These are the activations of a small network on made-up records, seen along a few directions, one row for each record.
After each row come some of the record's fields: Tave, Lus, Siga, Dutob, Pev, Lis, Rok.
Not every record has every field; a missing one is written none.
Other fields move the rows too, some of them a lot.
In the rows, zero is written as 500.
Random noise pushes rows far along 2 fixed directions. That doesn't count. These rows show it; they differ only by the noise:
[408 567 521 686 584 527 387 658 583 676 370 559 347 689 720 500 555 370]
[511 476 464 505 441 519 493 623 309 575 501 383 526 567 428 503 782 356]
[457 481 459 436 428 534 501 613 343 566 485 370 541 605 451 566 732 380]
[358 598 538 723 626 534 356 667 680 706 324 610 295 738 820 518 468 382]

[594 470 464 585 488 464 487 572 328 483 543 402 469 537 465 411 748 431] : Tave=y2 Lus=j3 Siga=l3 Dutob=h1 Pev=d1 Lis=t2 Rok=e3
[495 525 535 650 544 451 514 460 584 530 467 589 462 392 587 403 459 538] : Tave=y2 Lus=j2 Siga=l2 Dutob=h3 Pev=d1 Lis=t2 Rok=e1
[701 511 575 759 520 493 483 591 489 468 479 622 404 480 480 393 678 367] : Tave=y2 Lus=j3 Siga=l1 Dutob=h3 Pev=d1 Lis=t1 Rok=e3
[491 505 474 638 590 407 440 498 519 517 526 589 408 456 611 398 454 560] : Tave=y2 Lus=j2 Siga=l3 Dutob=h2 Pev=d1 Lis=t1 Rok=e1
[612 439 508 595 533 390 523 504 331 555 612 469 488 321 370 336 681 444] : Tave=y2 Lus=j2 Siga=l2 Dutob=h3 Pev=d2 Lis=none Rok=e1
[672 562 561 616 446 552 539 592 567 468 408 596 437 478 523 476 576 359] : Tave=y1 Lus=j4 Siga=l1 Dutob=h3 Pev=d2 Lis=none Rok=e3
[489 504 483 455 499 428 489 478 563 514 484 535 460 536 534 551 417 441] : Tave=y1 Lus=j2 Siga=l1 Dutob=h2 Pev=d2 Lis=none Rok=e2
[598 505 505 851 667 379 411 492 492 596 572 674 320 411 638 259 529 532] : Tave=y2 Lus=j2 Siga=l3 Dutob=h2 Pev=d1 Lis=t2 Rok=e1
[439 448 491 340 439 459 590 440 452 460 543 396 592 445 415 558 543 554] : Tave=y1 Lus=j2 Siga=l2 Dutob=h3 Pev=d1 Lis=t2 Rok=e1
[376 570 349 832 614 455 443 554 650 474 586 622 297 580 796 370 512 578] : Tave=y1 Lus=j3 Siga=l3 Dutob=h1 Pev=d1 Lis=t1 Rok=e3
[443 393 621 413 704 403 365 567 407 707 434 487 536 674 310 514 409 513] : Tave=y2 Lus=j1 Siga=l2 Dutob=h3 Pev=d1 Lis=t1 Rok=e1
[636 492 584 595 514 498 450 634 487 586 491 556 357 602 493 499 631 355] : Tave=y2 Lus=j4 Siga=l1 Dutob=h3 Pev=d2 Lis=none Rok=e3
[441 543 475 405 325 533 513 510 534 340 507 470 608 515 488 612 443 512] : Tave=y1 Lus=j4 Siga=l1 Dutob=h3 Pev=d1 Lis=t1 Rok=e3
[527 453 413 507 377 500 565 607 254 490 609 351 544 477 363 439 819 418] : Tave=y1 Lus=j4 Siga=l2 Dutob=h1 Pev=d2 Lis=none Rok=e2
[463 565 487 617 473 497 573 347 596 444 499 599 594 254 572 444 401 601] : Tave=y1 Lus=j2 Siga=l2 Dutob=h3 Pev=d1 Lis=t2 Rok=e1
[372 533 392 537 552 406 463 503 458 456 567 518 431 607 536 470 502 553] : Tave=y2 Lus=j3 Siga=l3 Dutob=h1 Pev=d1 Lis=t1 Rok=e3
[386 521 498 243 397 528 544 399 674 375 411 519 634 509 551 725 289 570] : Tave=y1 Lus=j2 Siga=l1 Dutob=h2 Pev=d1 Lis=t1 Rok=e2
[439 513 512 592 577 466 498 538 589 578 444 552 405 508 647 510 450 461] : Tave=y1 Lus=j2 Siga=l2 Dutob=h3 Pev=d2 Lis=none Rok=e1
[440 522 534 573 571 450 394 493 691 526 433 628 424 538 695 509 310 506] : Tave=y1 Lus=j2 Siga=l1 Dutob=h2 Pev=d1 Lis=t1 Rok=e2
[435 592 395 545 461 520 542 321 643 374 498 587 560 300 634 547 345 666] : Tave=y1 Lus=j2 Siga=l3 Dutob=h2 Pev=d1 Lis=t2 Rok=e1
[297 549 533 455 543 553 402 646 602 672 335 489 402 795 703 667 474 419] : Tave=y2 Lus=j4 Siga=l2 Dutob=h1 Pev=d2 Lis=none Rok=e2
[462 512 518 303 397 528 461 623 547 543 327 426 505 820 504 734 526 332] : Tave=y2 Lus=j4 Siga=l1 Dutob=h3 Pev=d2 Lis=none Rok=e3
[527 523 488 626 493 424 520 520 356 497 547 506 459 476 386 373 679 448] : Tave=y2 Lus=j3 Siga=l2 Dutob=h1 Pev=d1 Lis=t1 Rok=e2
[464 479 516 509 537 422 530 518 538 569 542 500 463 498 520 509 521 527] : Tave=y2 Lus=j2 Siga=l2 Dutob=h3 Pev=d2 Lis=none Rok=e1
[540 480 664 625 814 469 277 560 542 745 369 654 400 636 587 444 298 500] : Tave=y2 Lus=j1 Siga=l3 Dutob=h3 Pev=d1 Lis=t1 Rok=e2
[332 395 297 548 411 494 572 555 312 466 701 383 441 533 492 387 743 531] : Tave=y1 Lus=j4 Siga=l2 Dutob=h1 Pev=d1 Lis=t2 Rok=e2
[354 597 551 431 497 578 528 616 701 546 290 496 447 733 699 737 429 440] : Tave=y2 Lus=j3 Siga=l2 Dutob=h1 Pev=d2 Lis=none Rok=e2
[610 542 483 565 401 548 601 415 452 337 571 533 606 330 463 437 565 465] : Tave=y1 Lus=j3 Siga=l1 Dutob=h3 Pev=d1 Lis=t2 Rok=e3
[649 478 606 622 730 480 350 566 498 707 393 558 469 562 493 440 448 431] : Tave=y2 Lus=j1 Siga=l3 Dutob=h3 Pev=d2 Lis=none Rok=e2
[596 429 587 566 736 464 307 576 410 743 454 511 446 581 472 433 455 441] : Tave=y2 Lus=j1 Siga=l3 Dutob=h3 Pev=d2 Lis=none Rok=e2
[396 398 336 453 611 439 481 415 355 508 662 494 528 475 406 419 430 648] : Tave=y1 Lus=j1 Siga=l3 Dutob=h3 Pev=d1 Lis=t1 Rok=e2
[579 619 352 807 493 520 554 458 587 397 522 618 418 314 617 324 597 520] : Tave=y1 Lus=j3 Siga=l3 Dutob=h1 Pev=d2 Lis=none Rok=e3
[454 446 532 524 595 512 351 527 646 575 417 587 463 574 567 500 275 553] : Tave=y1 Lus=j1 Siga=l1 Dutob=h3 Pev=d1 Lis=t1 Rok=e3
[396 522 475 489 536 464 479 470 623 498 465 525 446 550 684 541 362 605] : Tave=y2 Lus=j2 Siga=l3 Dutob=h2 Pev=d1 Lis=t2 Rok=e1
[620 567 524 639 475 485 562 529 451 488 509 497 530 375 425 374 697 407] : Tave=y2 Lus=j3 Siga=l2 Dutob=h1 Pev=d2 Lis=none Rok=e2
[680 450 582 452 456 557 518 411 462 432 497 539 662 331 255 569 445 523] : Tave=y1 Lus=j1 Siga=l1 Dutob=h3 Pev=d1 Lis=t1 Rok=e3
[449 398 408 427 328 446 638 477 289 439 663 332 615 490 409 585 596 569] : Tave=y1 Lus=j2 Siga=l2 Dutob=h3 Pev=d1 Lis=t2 Rok=e1
[498 467 589 574 648 480 446 421 535 605 518 558 535 386 430 381 332 607] : Tave=y1 Lus=j1 Siga=l2 Dutob=h3 Pev=d1 Lis=t2 Rok=e1
[698 416 397 747 429 478 585 423 309 459 621 467 422 312 430 325 758 517] : Tave=y1 Lus=j2 Siga=l3 Dutob=h2 Pev=d1 Lis=t2 Rok=e1
[643 521 525 601 418 515 497 528 492 450 506 527 487 458 471 409 631 416] : Tave=y1 Lus=j4 Siga=l1 Dutob=h3 Pev=d1 Lis=t2 Rok=e3
[424 453 481 216 568 510 479 383 439 543 594 422 633 458 371 593 291 674] : Tave=y2 Lus=j1 Siga=l3 Dutob=h3 Pev=d2 Lis=none Rok=e2
[300 564 467 383 450 543 531 507 562 527 502 488 496 563 575 599 444 561] : Tave=y2 Lus=j4 Siga=l2 Dutob=h1 Pev=d2 Lis=none Rok=e2

Which values does each new row have?
[422 559 493 653 526 490 469 571 538 584 524 559 386 506 601 398 534 499] : Tave=y2 Lus=j4 Siga=l2 Dutob=h1 Pev=d2 Lis=none Rok=e2
[487 484 479 332 574 511 498 380 472 521 583 459 623 396 395 530 315 641] : Tave=y1 Lus=j1 Siga=l3 Dutob=h3 Pev=d2 Lis=none Rok=e2
[458 551 462 562 514 504 461 626 526 535 462 503 363 608 654 476 507 477] : Tave=y2 Lus=j4 Siga=l3 Dutob=h1 Pev=d2 Lis=none Rok=e3
[449 520 437 664 613 360 428 492 516 543 527 608 376 523 612 393 425 552] : Tave=y2 Lus=j2 Siga=l3 Dutob=h2 Pev=d1 Lis=t1 Rok=e1
[507 540 518 638 553 470 486 548 464 557 553 506 395 457 510 389 627 424] : Tave=y2 Lus=j3 Siga=l2 Dutob=h1 Pev=d2 Lis=none Rok=e2
[376 564 444 449 536 486 518 451 681 481 462 524 443 530 699 617 327 570] : Tave=y1 Lus=j2 Siga=l3 Dutob=h2 Pev=d2 Lis=none Rok=e1
[265 492 320 255 304 552 634 492 467 419 590 350 600 519 467 645 559 632] : Tave=y1 Lus=j4 Siga=l2 Dutob=h1 Pev=d2 Lis=none Rok=e2
[495 414 521 410 631 460 411 424 379 586 613 463 541 455 384 431 364 656] : Tave=y2 Lus=j1 Siga=l3 Dutob=h3 Pev=d1 Lis=t2 Rok=e2
[585 400 381 417 337 458 585 437 340 340 627 425 644 313 322 482 645 508] : Tave=y1 Lus=j2 Siga=l1 Dutob=h2 Pev=d1 Lis=t1 Rok=e2
[518 603 449 766 564 476 487 498 589 422 497 623 406 442 645 361 521 507] : Tave=y1 Lus=j3 Siga=l3 Dutob=h1 Pev=d1 Lis=t1 Rok=e3
[437 337 611 166 631 449 416 454 282 603 647 365 673 483 171 532 429 639] : Tave=y2 Lus=j1 Siga=l2 Dutob=h3 Pev=d1 Lis=t1 Rok=e1
[605 471 608 513 496 531 370 619 438 604 360 507 447 670 503 521 640 303] : Tave=y2 Lus=j4 Siga=l1 Dutob=h3 Pev=d1 Lis=t2 Rok=e3
[756 506 512 637 397 504 564 460 385 363 549 508 575 282 335 338 727 389] : Tave=y1 Lus=j3 Siga=l1 Dutob=h3 Pev=d1 Lis=t2 Rok=e3
[420 474 539 379 673 476 410 415 544 561 530 528 544 520 462 516 234 679] : Tave=y2 Lus=j1 Siga=l3 Dutob=h3 Pev=d1 Lis=t1 Rok=e2
[354 484 543 459 510 532 412 637 452 646 380 444 427 773 592 600 604 416] : Tave=y2 Lus=j4 Siga=l2 Dutob=h1 Pev=d1 Lis=t2 Rok=e2
[539 479 409 442 322 531 532 538 519 405 534 447 552 483 457 508 606 503] : Tave=y1 Lus=j4 Siga=l1 Dutob=h3 Pev=d2 Lis=none Rok=e3
[540 585 434 712 444 508 607 476 516 419 544 513 474 333 494 394 623 429] : Tave=y1 Lus=j3 Siga=l2 Dutob=h1 Pev=d2 Lis=none Rok=e2
[595 438 619 765 689 458 439 545 489 664 524 609 411 452 463 333 469 523] : Tave=y1 Lus=j1 Siga=l2 Dutob=h3 Pev=d1 Lis=t2 Rok=e1
[660 494 606 694 567 499 362 677 487 662 415 587 347 650 562 466 649 290] : Tave=y2 Lus=j4 Siga=l1 Dutob=h3 Pev=d2 Lis=none Rok=e3
[417 480 562 282 561 521 518 409 548 567 500 460 641 444 371 593 283 629] : Tave=y2 Lus=j1 Siga=l2 Dutob=h3 Pev=d2 Lis=none Rok=e1
[437 472 350 384 289 472 652 425 435 366 607 349 698 323 394 571 561 621] : Tave=y1 Lus=j2 Siga=l2 Dutob=h3 Pev=d2 Lis=none Rok=e1
